Each row below is a small network's average activation on inputs in which a field has the value named, seen along a few directions.
Values that are neighbours, or in one group, have similar rows; names and order tell nothing.
In the rows, 128 means zero.

Other fields shift rows strongly along two fixed directions, in all tables alike. That doesn't count.
To show where, the next rows are all for the same value of a field, averaged over different records:
[158 222  57 136 101  70  75  45  90 201 141 108]
[110 138 136 127 158 130 128 120 148 103 164 145]
[ 99 118 139 121 143 141 120 143 142 115 141 127]
[130 155  62 123  58 103  52 102  86 245  80  64]
[134 182 105 132 154 102 120  83 128 115 181 149]
[ 81  75 141 113 100 153  96 190 136 157  87  95]
[148 206  69 137 121  89  92  63 105 168 165 126]
[116 154 138 131 186 128 146 109 159  69 193 170]

NIZ, 15 values:
gusu: [ 92 103 141 122 129 146 116 160 147 127 123 122]
gara: [ 95  55 164 129  88 171 125 192 150 154  56 119]
lofi: [139 163 116 133 151 118 157 118 135 111 140 121]
lor: [149 146 120 122 141 104 119  88 136 110 137 143]
zefin: [164 170 126 138 144 115 154  84 112  89 177 201]
dinu: [141 113 150 115 108 137 109 128  99 139 133 136]
tun: [122  87 170 138 107 137 167 161 105 132  94 143]
leb: [144  76 129 103  58 119  98 175  87 178  63  78]
dumu: [112  53 193 124 162 170 201 184 183  45 127 139]
mesak: [136  84 111 128 101 145 128 139 113 188  55 100]
gozi: [127 174 106 157 138 136 128  95 130 110 153 153]
difi: [150 102 150 115 138 133 180 131 123  85 135 140]
rim: [132 148 142 134 194 122 159 120 156  51 188 142]
pepo: [156 119 133 131 122 110 127 136 138 114 128 112]
lipev: [109 103 147 134 143 167 148 178 137 137  85 109]
Each value of NIZ is a pair of two hidden parts, and every pair occurs once (5 first parts, 3 second parts).
Changing only the second part turns gara into gozi. mesak has the same second part as gara; what does that change turn mesak into? -> lipev
Changing only the second part turns dinu into gusu. leb has the same second part as dinu; what does that change turn leb into? -> rim

NERA, 15 values:
lerep: [ 94  61 159 125 109 182 120 187 127 132  84 154]
siv: [140 127 104 138  82 122 131 138  89 218  65 100]
gat: [110 109 161 122 134 153 133 152 121 106 162 156]
nanip: [151 177 169 140 216 123 215  98 136  12 220 198]
ture: [125 188  60 140 105 108  94 101  93 184 142  92]
zite: [210 193  87 146 129  72 124  53 113 135 151 117]
rika: [104 108 101 106  80 133  79 165 131 183  97  54]
goli: [148 219  66 152 145  73 104  38 125 158 152 138]
mub: [135  91 163 133 159 165 179 162 175  69 115 140]
lirik: [130 151 101 120 125 107  86 118 142 154 116  94]
sev: [ 92  38 164 110  82 178 106 188 141 163  48 119]
musaf: [127  71 150 108 100 130  93 150 126 155  88 115]
zakis: [149 167 123 120 118  85 107  91 102 108 174 153]
noli: [110  62 195 108 186 147 207 176 153  22 157 146]
mafo: [ 94 159 117 152 153 142 142 104 144 123 148 145]
Each value of NERA is a pair of two hidden parts, and every pair occurs once (5 first parts, 3 second parts).
Changing only the second part turns zakis into noli. musaf has the same second part as zakis; what does that change turn musaf into? -> zite
Changing only the second part turns goli into mub. mafo has the same second part as goli; what does that change turn mafo into? -> siv
